Each row below holds a small network's activations on one input, seen along a few directions.
In each table, some parts of the input vary, and every possible input appears once, in random order.
Descriptions start from the smaller parts, as in this example, which fits no table here: ring(5) and (point or ring(9) or (values(3) and line(4))).
Shared parts are said once, and a part with two or three values counts as separate values.
(in the rows, 128 means zero)

A family of inputs:
r1: [112 161 151 139 145 157 232 116 125 153 126 103 161 132 177  82 146]
r2: [163 119  99 170 128 197  48 116 168 164 184  97 172 160  66 128  52]
r3: [103 129 177 136 111 126 202  87 113 103  99 109 166 132 167  83 128]
r4: [128 159 149  59  94 110 173 105 146 181  84 123 142 133  99 121 172]
r5: [138 102 103 115 152  72  93 130  86  27 106 136  92 104 154 120 115]
r6: [113 108 148 118 120 105  95 174 167 186 138 142 118 140  72 193 135]
r7: [ 98 106 148 198 167 164 148 185 152 155 173 137 145 143 144 153 125]
r8: [140 114  99  75 122  97  88 125  92  91 111 157  71  86 133 158 139]
r9: [171 165 102 102  99 195 133  41 141 157 145  63 191 148 101  63  81]
r10: [108  94 163 130 127 106  79 168 151 143 105 147 131 148  69 174 108]
r11: [115 137 161  63  99 110 160  95 124 133  62 112 156 130  99 114 148]
r12: [140 160  79 121 120 129 123 149 111 135 161 163  61 107 166 143 173]
r13: [104  76 178 163 150  84  83 165 140  77 112 142 162 161  91 147  94]
r14: [110 119 180  97 129  78 167  90 122  68  68  91 176 142 133  82 131]
r15: [ 93  78 167 202 138 132 116 161 141 112 138 142 151 145 129 145 104]
r16: [155 145  81  80 125 105  93 137 111 140 120 162  59  86 120 164 175]
r17: [135 120 102 166 141 116 126 126  88  69 128 154  83  92 188 116 116]
r18: [121 179 143 111 104 130 200 108 135 188 117 118 151 141 134 105 180]
r19: [134 139  88 152 166 150 157 144 102 105 170 148  77  88 208 127 147]
r20: [112 129 130 173 132 135 115 196 163 196 154 136 118 168 104 154 140]
r21: [193 151  39 118 121 190  58  70 111 105 189 106 107 101 131 115  81]
Describe the family of inputs behind these rows.
> values(3) and (point or ring(6))
Changing only the values(3) part turns r21 into r9. The same change can be made to r12. Which row results?
> r18
Which other rows agree with r10 in the values(3) part? List them by row number.
> r2, r6, r7, r13, r15, r20

A family of inputs:
r22: [106 104 225  90 147  65 209 132 119  88  71 156 188 136 137 120 157]
r23: [158 122  68 158 150 156  43 132 105 109 198 104 123 104 139 138  59]
r24: [147 106  91  91 143 104  19 142 132 128 119 130  85  91  59 184  93]
r25: [103 156 129  53  77 135 113 127 153 185 129 114 129 135  71 148 158]
r26: [175 196  58 117 138 140 140 104  96 102 136 124  72 113 166  96 130]
r27: [114  97  72 135 140  89  97 147  86  54 119 112  26  82 151 128 117]
r28: [134 185 101  86  94 181 166  86 110 123 149 107 101 119 195  96 150]
r29: [147 133 126 203 129 157  93 160 146 174 182 116 138 179  95 141 123]
r30: [129 114 165 203 113 101 102 175 148 175 123 170 126 130 128 159 143]
r31: [123  85 104 201 151 168  36 173 143 111 192 117 117 159  88 155  73]
r32: [176 142 113  83  98 106  76 128 151 170 141 144  92 149  80 168 156]
r33: [194 152  76 146 145 157 112 144 113 174 162 104 147 109 146 102 100]
r34: [141 142 142 113  93 166 151  76 118 129 153  71 212 162 131  53  98]
r35: [102 123 150 180 119 190 148 136 153 199 171 107 181 145  89 144 130]
r36: [ 81 118 160 106 161  96 201 178 125 127  78 145 141 110 148 167 202]
r37: [116  76 145 128 195  74  91 200 105  59 109 178  83  97 151 188 134]
r38: [108 148 164  85 109  98 193  68 123  78  72 103 131 139 165  75 138]
r39: [ 76 117 191 161 106 136 156 163 170 183 128 143 121 149 129 138 143]
r40: [139 164 120  86  97 147 186  44  89  87  87  84 158 133 164  57 111]
r41: [119 178  93 119 156 179 156 113 138 177 170  87 148 126 133  85 110]
r42: [152 121 161  51  93 115 146  70 165 147  70 113 192 132  52 122 133]
r43: [112  63 104 189 167 117  81 180 170 101 109 187  92 135 110 179  81]
r44: [ 94  88 201 152  83 116 171 113 164 136  91 157 208 177 113 115 118]
r45: [126 109 193 173 130 159 159  95 144 166 119  74 223 162  73 101  96]
r46: [136 133  45 123 132 143  63 102  68  54 168 117  59 105 170 120  96]
r47: [ 84 128 132  94 102 131 165  88 120 133 127 154 110  92 183 103 197]
r48: [153 159  98 130 138  96 150 118 116 107 104 163  72  97 173 136 159]
r49: [139 123 157 128 176  62 159 193 113 110 105 203 110 118 146 166 177]
Describe the family of inputs behind these rows.
> line(4) and (point or ring(6))
Changing only the line(4) part turns r44 into r39. The same change can be made to r45. Which row results?
> r35
Which other rows does r28 become when the line(4) part takes its other values? List them by row number.
> r26, r40, r46
Which other rows does r29 become when the ring(6) part takes its other values? List them by row number.
> r26, r30, r33, r48, r49
Which other rows does r37 become when the ring(6) part takes its other values? List them by row number.
> r23, r27, r31, r43, r46

A family of inputs:
r50: [135 156 121  57  80 166 149  30 129 121 102  65 125 129 136  76 126]
r51: [182 138  56  46 111  51  80  99  77  80 109 128  34 102 127 128 151]
r52: [ 87  86 214 143 142  88 139 188 158 110 108 171 170 163  86 161 150]
r53: [111  69 138 245 159 133  91 211 148 120 170 160 119 148 128 153  77]
r54: [145  89 102 162 155 177  28 147 155 182 174 128 133 164  65 180  69]
r55: [140  75 122 146 141 103  10 180 166 158 130 183 113 121  47 204 111]
r56: [134  95 101 244 147 197  57 158 172 151 176 119 133 163 108 129  70]
r57: [140 125 160 144 119 173  99 115 191 183 107  79 177 200  42 127  96]
r58: [121 139 184 190 151 183 135 135 163 169 139  81 199 205  95  85  93]
r59: [107  47 145 200 153 108  64 228 133 107 142 184 102 136 112 214 115]
r60: [144 206  99 172 111 191 186 138 135 216 163 111 142 134 155  92 165]
r61: [200 157  26  67 127 129  92  70  94  84 147 110  73 109 139  97 108]
r62: [192 169  35 134 149 140 119  84  69  61 170 108 116  97 196  72 111]
r63: [113 164 131 168 149 147 222 163 135 180 150 179 110 115 196 120 184]
r64: [107 145 147 141 127 106 193 170 121 169 115 197  83 117 159 165 225]
r65: [139 162 115 104  74 153 175  73 102 108 139  69 179 106 178  48 106]
r66: [143 166 109  62 110 119 146 157 141 230 121 151  94 107 106 174 209]
r67: [103 118 164  68  82  67 185 106 109  60  82 130 101  75 158 115 175]
r68: [102 141 193  37  86  75 159  92 152 159  43  96 175 143  48 107 157]
r69: [101  96 197 189 168 128 167 183 165 119 134 151 194 156 128 134 107]
r70: [150 105  87 102 129 101  17 152 118 132 126 168  68  83  98 202 113]
r71: [109 160 159  59 103 161 178  65 149 161  83  63 216 158  81  93 120]
r72: [ 58 120 218 102 103  75 211 122 121 100  47 115 165 161 119 112 163]
r73: [140 195  93 102  96 169 156 108 157 243 152 116 106 146 109 121 161]
r74: [136 120 138  15  81  94 143  65 108 115  91 114 121  94 133 136 163]
r75: [148 117  65 188 161 176  68 127 118 117 213 127 133  90 158 122  74]
r76: [ 95 155 170 115 124 184 210  64 143 146 107  70 234 171 131  57 111]
r77: [111 100 110 209 173 123 101 160 100  91 179 160  78  97 169 128  84]
r78: [114  74 111 172 125  80  69 182 104  76 130 182  40 103 146 185 117]
r79: [157 130  61 113 124 172  28 110 135 122 183 121  96 100 118 176  80]
r80: [151 147  73 131 177  96 150 112  57  36 156 139  82  97 228 105 118]
r81: [134 109 183  99 134  99  80 146 182 175  88 147 179 154  29 165 126]
r82: [ 79 130 201 149 122 109 238 115 135 110  79  94 206 144 147  87 134]
r83: [137 142  88  82 155  68 118 134  57  16 111 148  43  92 198 130 178]
r84: [116 134 165 125 132 143 217  92  83  73 111 116 141 101 209  81 134]
Changing only one part turns r71 into r72. The same change can be made to r61. Which row results?
> r83
Describe the family of inputs behind these rows.
> ring(5) and (point or ring(6))
Which other rows agree with r63 in the ring(5) part? List them by row number.
> r53, r69, r77, r80, r82, r84
A walk changes only the ring(5) part. It starts at r78 and steps to r70. List the rest of the walk in order.
> r79, r75, r77
A walk changes only the ring(6) part. It starts at r65 and steps to r62. List the rest of the walk in order.
> r75, r56, r58, r76

A family of inputs:
r85: [135 160  76 156 122 184 171 108 126 154 166 112 145 102 180  91 128]
r86: [112  82 167 164 128 119  88 138 153 129 103 131 176 155  90 121  74]
r87: [100 119 180  92 108  84 159 108 106  76  76 146 146 129 146 109 131]
r88: [177 163  87  72 102 159 116  53 135 159 128  85 129 115  99 101 122]
r89: [141 162 107 151 129 169 157  99 115 117 155  84 122 147 153  88 111]
r90: [159 119 120 139 147 160 159  81 121  88 158  89 149 129 144 101 112]
r91: [112 146 171 126 119  97 197 130 117 115  99 135 119 149 148 126 177]
r92: [105  94  99 127 128 100  60 153 102  56 127 135  93  92 137 147  96]
r93: [113 153 159  32 107  97 151  92 127 159  74 110 100 120  94 135 171]
r94: [105 146 170 125 124 126 217 130 120 149 115 159 112 120 169 138 184]
r95: [102 122 153  98 138  85 178 140 115  98  89 132 161 118 151 112 165]
r96: [113  89 170 166 172 133 112 160 156 147 123 113 162 156  88 134  97]
r97: [126 129 155 185 128 134 118 168 161 169 139 135 165 181 100 133 115]
r98: [ 83 119 145 180 135 166 138 184 165 198 156 131 150 138 114 139 126]
r99: [139 107 107 131 171 111  83 160 105  79 148 149  85 109 142 160 116]
r100: [147 138  81 158 145 136 102 165 114 144 166 195  76  99 177 161 143]
r101: [139 133 148  94  99 139  86 122 167 200 128 123 158 160  37 163 125]
r102: [155 139  83 158 137 106  84 167 111 111 149 169  83 129 156 149 134]
r103: [154 137  59  64  99 107  52 139 129 139 135 143  86  93  95 169 147]
r104: [144 103 125 141 122 149 131  61 116  73 125  86 141 118 141  82  86]
Describe the family of inputs behind these rows.
> values(4) and (point or line(4))
Changing only the values(4) part turns r87 into r92. The same change can be made to r94. Which row results?
> r100
Which other rows does r93 become when the values(4) part takes its other values? List them by row number.
> r88, r101, r103
